Each row below is a small network's average activation on inputs in which a field has the value named, seen along a few directions.
Values that are neighbours, or in one group, have similar rows; names and order tell nothing.
In the rows, zero is written as 500.
Strong random noise was added to every row along 16 fixed directions; ignore it. To show where, here is one row again and again, with new noise each time:
[493 351 525 577 605 513 284 500 842 305 537 583 714 498 494 539 606 236
 248 578 540 515 519 527 428 529 522 491 511 485]
[384 497 501 624 524 813 497 558 338 603 492 435 454 323 447 598 348 623
 659 426 362 411 398 535 803 499 351 643 367 463]
[634 387 601 666 531 331 445 484 277 555 470 442 462 657 440 580 314 599
 512 318 460 348 500 586 393 664 698 485 391 223]
[483 536 475 274 647 456 489 389 296 514 528 431 276 570 440 579 580 414
 591 474 535 447 397 474 485 575 525 618 417 529]
[596 427 485 444 602 491 447 388 449 614 514 439 496 407 664 498 651 518
 509 472 477 563 305 397 532 514 564 385 544 325]
[390 611 301 410 324 476 637 362 462 635 414 362 475 444 402 468 473 523
 686 840 447 562 551 460 552 419 317 469 538 615]
[573 339 401 575 446 166 723 559 316 675 317 632 430 684 501 641 620 460
 401 612 322 413 695 511 572 600 641 632 504 299]
[433 431 408 375 558 461 478 472 757 710 366 397 503 449 697 604 546 397
 651 622 288 583 621 498 612 304 319 523 589 335]
[478 371 484 511 405 549 570 479 400 536 499 517 466 625 719 435 604 530
 545 205 447 551 440 592 517 484 548 444 676 370]
[571 511 551 649 582 588 469 448 407 402 567 566 377 371 230 451 499 456
 586 403 533 737 288 400 447 433 203 470 513 574]
[519 659 590 407 510 510 488 699 512 542 367 286 501 229 320 607 511 688
 590 395 269 446 351 458 523 527 457 842 603 505]
[469 468 347 352 584 426 457 511 547 491 619 380 591 623 735 562 380 238
 576 512 607 349 666 654 678 366 418 616 467 532]
[582 411 523 406 424 326 498 395 544 363 434 588 531 537 451 531 539 610
 308 640 370 351 602 525 428 602 542 380 631 530]
[460 458 551 600 384 521 588 581 604 508 476 584 443 495 375 400 568 641
 391 468 651 575 497 362 286 486 546 539 482 500]
[660 547 679 421 597 586 412 508 567 392 633 467 591 276 434 482 559 571
 472 410 591 577 232 320 391 445 508 435 579 546]
[529 348 512 649 586 460 477 520 640 549 660 562 593 584 717 395 604 233
 608 588 580 668 544 434 485 328 533 528 519 472]
[641 583 557 551 651 322 473 622 571 572 427 551 631 454 538 723 548 235
 359 538 345 738 430 571 732 492 553 373 588 514]
[408 601 295 313 399 437 518 361 273 472 551 273 489 629 699 449 413 398
 751 530 362 394 551 786 736 497 402 535 674 699]


Values of F:
f1: [528 571 437 357 510 325 478 381 630 681 385 306 493 592 574 574 392 362
 665 431 455 681 556 598 402 363 369 322 600 336]
f20: [526 534 343 730 336 364 569 704 338 460 489 345 672 516 401 390 447 498
 492 303 640 421 467 544 450 573 536 809 509 416]
f7: [422 444 554 270 593 683 461 342 504 421 458 573 384 439 429 522 739 466
 551 571 319 477 420 430 442 526 462 527 571 529]
f6: [367 593 441 570 439 542 507 642 470 764 508 267 572 558 765 442 348 570
 603 504 584 412 564 598 658 507 758 557 349 384]
f25: [532 475 579 506 639 698 537 529 149 507 483 653 272 400 327 643 487 628
 488 335 497 368 357 379 664 596 440 600 281 407]
f13: [445 499 431 576 482 659 487 426 338 625 347 394 488 452 513 558 596 440
 810 400 154 626 324 580 618 538 412 578 611 331]
f8: [857 298 659 536 621 318 559 413 385 484 563 723 421 402 445 548 476 661
 482 435 405 531 470 294 425 359 312 287 597 315]
f24: [442 466 352 529 325 555 525 512 519 520 421 460 546 422 562 454 423 813
 377 446 551 289 570 529 540 588 483 517 449 404]
f19: [496 543 524 360 442 693 544 450 362 450 614 438 496 493 540 385 572 524
 623 260 664 557 270 461 420 431 495 473 616 546]
f23: [655 490 490 598 782 339 326 330 397 394 713 563 358 562 557 407 401 400
 454 537 688 516 507 504 504 568 449 326 301 577]
f14: [688 630 511 424 676 371 473 537 483 547 647 406 525 262 407 441 541 525
 483 787 723 423 405 240 438 470 577 670 324 617]
f4: [289 510 346 313 506 802 465 465 405 446 482 359 472 461 564 592 516 391
 574 233 430 433 382 684 729 492 292 592 550 487]
f16: [538 375 544 546 480 321 408 382 494 482 433 631 400 618 660 487 459 699
 293 585 402 360 634 583 520 674 648 259 489 468]
f3: [329 575 490 602 329 667 417 485 488 349 464 433 569 505 356 386 499 517
 544 441 441 556 416 596 412 592 497 517 566 587]
f11: [523 634 388 488 536 564 639 522 373 470 653 588 527 383 541 449 473 380
 648 718 566 600 524 427 781 320 264 482 465 778]
f10: [470 419 445 320 352 542 634 280 468 388 422 576 488 549 291 542 620 535
 548 617 401 398 553 426 298 529 385 512 597 491]
f12: [439 420 224 445 371 324 613 370 464 412 503 511 552 757 495 448 562 254
 404 528 663 457 701 642 400 511 426 481 546 482]
f2: [542 489 481 533 429 621 585 492 405 446 421 675 607 451 447 582 583 523
 313 471 508 520 429 475 595 579 547 305 502 454]
f17: [506 731 626 391 539 490 596 638 380 553 556 481 390 534 452 510 440 454
 671 455 533 627 462 493 556 405 538 542 532 715]
f15: [528 531 534 325 627 584 484 349 318 462 565 485 408 490 426 564 452 485
 582 466 485 423 431 487 521 524 429 413 448 485]
f21: [469 371 469 671 462 735 384 446 477 406 657 476 750 561 514 456 427 305
 608 455 678 421 406 512 451 480 549 504 415 385]
f18: [444 519 554 621 446 450 536 690 719 577 496 512 630 526 622 471 471 525
 510 657 492 470 686 453 465 479 668 648 425 507]
f9: [741 477 608 711 473 425 581 582 339 448 562 527 535 383 361 419 340 639
 793 444 288 475 574 457 459 339 222 645 625 449]
f22: [615 501 469 487 392 564 527 592 762 397 397 561 719 172 419 506 543 714
 295 566 387 417 536 397 529 425 289 510 675 526]
f5: [479 527 482 236 540 517 549 495 429 532 386 444 373 439 572 587 518 715
 512 381 325 258 560 531 568 558 471 618 518 395]
F is arranged as a network in which each value has 4 neighbours.
Which values are neighbours of f17? Give them in the order they are listed.
> f7, f6, f25, f19
Which values are neighbours of f24? Give them in the order they are listed.
> f13, f16, f10, f18
Which values are neighbours of f12? Give them in the order they are listed.
> f1, f23, f4, f15
Each value of F is a pair of two hidden parts, and every pair occurs once (5 first parts, 5 second parts).
f8 and f1 share the first part; f8 and f4 share the second. Which value has the first part of f4 and the second part of f1?
> f12
f22 and f13 share the first part; f22 and f9 share the second. Which value has the first part of f9 and the second part of f13?
> f2
f7 and f17 share the first part; f7 and f14 share the second. Which value has the first part of f14 and the second part of f17?
> f19
